Each row below holds a small network's activations on one input, seen along a few directions.
Each table varies a few parts of the input and shows all the possible inputs, shuffled.
Descriptions start from the smaller parts, as in this example, which fits no table here: one of 3 separate values, together with either a single point or one of 11 places around a ring or (one of 4 places along a line, together with one of 5 places around a ring).
Shared parts are said once, and a part with two or three values counts as separate values.
In the rows, 128 means zero.

Other details of the inputs vary at random and push rows far along two fixed directions, the same in every table; ignore that.

Rows:
r1: [116 130 131 128 126 128 128 132 122 133 131 125 128]
r2: [124 125 122 125 128 132 130 127 126 120 134 134 118]
r3: [125 125 124 127 129 134 132 127 125 122 134 129 116]
r4: [125 126 125 123 124 124 129 136 127 132 128 130 127]
r5: [118 129 133 126 126 128 127 136 126 134 130 124 129]
r6: [126 128 128 123 129 131 127 136 133 125 131 126 118]
r7: [115 128 129 127 126 127 127 130 121 130 132 131 130]
r8: [124 123 121 127 123 127 134 127 119 129 131 132 124]
r9: [130 128 124 125 129 130 122 140 131 133 132 131 127]
r10: [169 158 141 144 133 151 144  89 138 101  81 141 175]
r11: [129 130 127 129 128 130 126 138 128 134 131 129 122]
r12: [118 127 129 122 127 128 123 139 130 133 131 125 134]
r13: [127 126 125 119 130 130 123 139 137 124 132 128 123]
r14: [128 130 125 131 129 131 129 131 122 132 133 131 120]
r15: [117 126 129 131 125 131 132 127 117 130 134 126 127]
r16: [166 159 144 137 136 151 144  90 146  93  78 140 172]
r17: [123 126 123 125 125 125 132 130 122 131 129 132 125]
r18: [126 125 124 120 126 125 127 139 130 133 128 127 129]
r19: [138 105 136 121 133 127 119 133 109 127 120 120 122]
r20: [126 130 123 129 128 128 125 134 125 131 131 135 123]
r21: [123 127 123 125 124 124 130 132 124 131 128 131 125]
r22: [128 129 125 127 127 128 123 138 128 132 131 133 124]
r23: [123 128 124 123 129 129 126 132 131 122 131 132 119]
r24: [128 127 124 132 127 133 131 129 119 131 134 131 120]
r25: [136 104 133 120 133 124 116 132 110 126 120 124 124]
r26: [124 128 126 125 130 132 130 130 128 123 133 129 116]
r27: [125 127 126 121 129 129 124 136 134 123 131 131 120]
r28: [115 129 129 127 126 126 126 132 123 131 130 130 130]
r29: [124 128 126 126 125 126 133 132 123 133 128 127 123]
r30: [128 130 126 130 128 130 128 134 124 133 131 130 121]
r31: [125 124 124 128 124 129 137 127 118 131 131 128 122]
r32: [162 104 129 185 140  38  89  43 206 153 182  79 134]
r33: [117 129 131 125 125 126 124 136 127 132 130 128 132]
r34: [116 129 131 129 126 129 130 130 120 132 132 126 128]
r35: [126 127 128 125 124 126 131 136 126 134 128 125 125]
r36: [128 125 127 122 126 127 130 139 129 135 129 123 127]
r37: [125 129 126 125 130 131 129 132 130 124 131 128 117]
r38: [157 158 147 141 131 151 146  88 135 100  78 137 182]
r39: [124 127 126 127 125 127 135 130 121 133 130 128 123]
r40: [120 128 132 124 127 130 125 139 129 135 131 121 132]
r41: [128 127 127 120 131 132 126 139 136 126 132 123 121]
r42: [126 129 123 129 128 129 126 131 123 130 133 136 122]
Each input here is: one of 2 separate values, together with either a single point or (one of 4 places along a line, together with one of 5 places along a line).
Changing only the choice among 2 separate values turns r5 into r33. The same change can be made to r26. Which row results?
Answer: r16
Change only the place on the line of 5 in r36. List by row number the other rows that result.
Answer: r29, r31, r35, r39
Change only the choice among 2 separate values in r21. List by row number the other rows that result.
Answer: r29
Change only the choice among 2 separate values in r18. List by row number the other rows that result.
Answer: r36

Rows:
r43: [165 107 151 132 142 117 103 119 151 126 119  95 133]
r44: [128  83 119 120 134 126 110 156 103 137 161 116  64]
r45: [121 137 134  88 137 174 133 200 106 121 102 136 110]
r46: [151  96 146 117 142 128 103 130 136 119 120 100 136]
r47: [166  77 140 167 138  54  98  35 154 118 146  98 131]
r48: [135 136 137 104 125 190 167 142  60 103  65 151 147]
r49: [140 138 154 104 129 170 149 140  92 112  59 127 177]
r50: [151 180 127 108 123 174 149 162 146 117  79 160 165]
r51: [104  95 119  99 140 119 103 174 125 138 161 111  91]
r52: [ 91 164 126  99 116 178 154 195 119 128 116 144 118]
r53: [141 170 131 121 130 171 154 106 137  75  84 166 149]
r54: [104  94 117 126 121 112 130 144  83 156 159 117  76]
r55: [171 102 138 134 128  95 110 121 137 148 112 111 152]
r56: [180 138 118 141 141 131 127 113 139 119 106 144 135]
r57: [126 114 121 116 141 136 119 130 113 100 126 144 102]
r58: [ 97 108 115  98 133 122 111 173 137 137 169 116  89]
r59: [127 153 159 119 128 157 140 116 103 106  61 139 193]
r60: [110 148 146 144 122 121 132 122 143 148 138 113 149]
r61: [156 165 144 162 123 113 130  89 165 146 108 126 198]
r62: [109  70 132 100 126 109 108 168 100 148 151 101 100]
r63: [159 126 123 126 140 114 107 144 152 140 122 125 136]
r64: [117 104 109 120 138 122 118 158 114 137 166 125  61]
r65: [118 143 114 141 125 133 146 105 146 117 145 134 122]
r66: [124 175 128 129 120 185 171 121 112  97  92 154 158]
r67: [121  79 122 120 124 113 124 151  89 147 157 116  70]
r68: [117 147 132 156 121 127 145 101 127 138 145 128 128]
r69: [146 140 120 187 129  73 126  44 202 135 172 102 123]
r70: [106 176 144 114 119 175 149 141 124  96  80 151 177]
r71: [141 118 140 138 130 124 134  81 103 106  95 133 148]
r72: [ 91 131 139  93 122 169 144 180  70 137 101 134 144]
r73: [ 77  97 115 125 121 110 120 134  77 143 163 135  92]
r74: [130 155 159 154 129 115 124  70 161 113 105 122 195]
r75: [161 161 131 118 139 178 156 113 132  82  83 150 147]
r76: [132  83 118 108 131 112  90 185 117 159 155 117  95]
r77: [132 164 158 118 125 172 156 142  97 126  65 132 177]
r78: [ 86  97 113 125 122 116 130 138  79 154 168 123  93]
r79: [ 68 124 115 117 115 121 124 166 128 151 176 115 108]
r80: [137 161 133 166 125 121 140  52 159  95 115 136 167]
r81: [139 155 157 154 130 122 135  76 162 124 110 111 195]
r82: [139 139 115 111 130 132 119 168 147 139 128 138 124]
r83: [159 176 150 119 123 179 157 142  97 127  39 154 208]
r84: [103 106 101 133 115 106 125 151  83 175 167 138  95]
r85: [133  77 107 121 120 104 117 159  88 159 156 131  81]
r86: [105  74 133  99 135 116  84 168 111 128 151 113  93]
r87: [102 135 131 147 122 122 133  94 119 120 141 142 136]
r88: [ 92 117  99 114 125 128 131 151 128 131 180 136  72]
r89: [185 140 151 113 143 202 151 119  98  72  45 146 164]
r90: [103 163 100 118 107 173 160 179  91 137 124 171 118]
r91: [132 129 120 179 131  67 114  34 195 116 169 114 131]
r92: [181 124 108 176 139  62 105  57 199 139 165 115 123]
r93: [127 182 139  94 124 197 161 179 130 104  77 152 144]
r94: [166 149 146 120 124 154 143 137 107 131  56 139 187]
r95: [ 94 107 104 110 131 120 114 148 120 117 171 143  68]
r96: [ 92 123 101 138 111 115 130 153 102 171 181 146  96]
r97: [137 160 145 148 130 117 127  76 186 101 106 124 179]
r98: [102 119 118 106 131 120 114 179 142 145 167 115  79]
r99: [ 95 117 141  86 122 160 132 178  68 120  89 141 135]
r100: [137  92 151 118 132 105 106 118 122 119 111 111 142]
r101: [ 98 129  86 132 112 119 133 161 128 158 179 149  81]
r102: [156 104 150 170 134  53 103  58 171 156 145  71 149]
r103: [184 120 165 143 136 111 124  87 152 121  86  96 170]
r104: [111  93 106 112 140 124 116 153 109 129 167 126  70]
r105: [ 98 128 102 121 122 126 134 155 134 139 179 135  63]
r106: [132 116 139 118 145 114 101 124 148 109 121 121 133]
r107: [132 175 142 118 127 175 157 129 150  99  80 138 179]
r108: [113  73 119 112 135 121  98 147  95 119 158 129  72]
r109: [121 137 132 157 125 121 140  80 133 129 145 125 145]
r110: [137 170 126 144 117 130 137 126 157 141 113 134 174]
r111: [116  92 102 127 117 104 123 153  83 169 159 133  87]
r112: [161 154 128 138 138 142 142 103 153 105 114 133 123]
r113: [177 104 120 138 136 123 112 122 123 130 124 131 118]
r114: [ 88 149 127  81 122 172 136 188 117 104 112 158 120]
r115: [151 139 118 176 126  59 106  73 216 158 164 103 154]
r116: [ 73 136 117 125 113 119 127 171 132 159 176 114  98]
r117: [140 143 123 193 125  71 127  41 190 140 174  99 131]
r118: [156 149 106 149 126 113 132 103 167 131 141 144 125]
r119: [128 100 130  93 125 171 149 167  59 113 100 142 109]
r120: [132 141 131 128 133 117 124 110 179 120 137 114 143]
r121: [129 131 133 150 126 120 142  99 107 142 129 121 128]
r122: [147 116 136 154 145  59  87  60 209 118 158  96 140]
Changing only one part turns r102 into r54. The same change can be made to r103. Which row results?
Answer: r67
Changing only one part turns r121 into r77. The same change can be made to r75. Which row results?
Answer: r58
Changing only one part turns r108 into r86. The same change can be made to r65. Which row results?
Answer: r107
Describe the family of inputs behind these rows.
Answer: one of 2 separate values, together with one of 4 places along a line, together with one of 10 places around a ring
Change only the choice among 2 separate values in r71. List by row number the other rows that result.
Answer: r99
Change only the place on the line of 4 in r69. List by row number the other rows that result.
Answer: r65, r91, r101
Change only the place on the ring of 10 in r90. List by row number the other rows that result.
Answer: r56, r84, r85, r92, r96, r101, r111, r113, r118
Change only the choice among 2 separate values in r81. List by row number the other rows that result.
Answer: r109

Rows:
r123: [140 146 145 119 130 166 147 121 108  97  79 143 157]
r124: [158 141 140 138 134 144 141  92 128 101  91 135 156]
r125: [155 146 138 119 134 162 140 125 129  97  84 142 150]
r126: [153  90 129 180 138  19  77  48 207 161 191  72 132]
r127: [ 88  97 121 116 122 112 116 155 102 147 162 118  94]
r128: [ 95 101 119 116 121 113 118 160 100 157 160 121  99]
r129: [ 97  98 118 112 129 112 109 158 123 139 168 119  86]
r130: [ 73 143 101 115 114 132 133 177 133 148 177 140  87]
r131: [112 101 113 118 126 110 112 166 119 157 166 120  90]
r132: [193 131 142 183 140  81 120  23 181 119 116 105 170]
r133: [132 130 122 107 129 156 134 165 107 123 113 144 115]
r134: [112 128 135 102 128 154 128 167 109 123 114 132 124]
r135: [130 189 131 143 120 164 164 105 143 109  95 154 171]
r136: [154 150 140 124 126 166 152 130 103 115  76 146 161]
Describe the family of inputs behind these rows.
Answer: one of 2 separate values, together with either a single point or one of 6 places around a ring
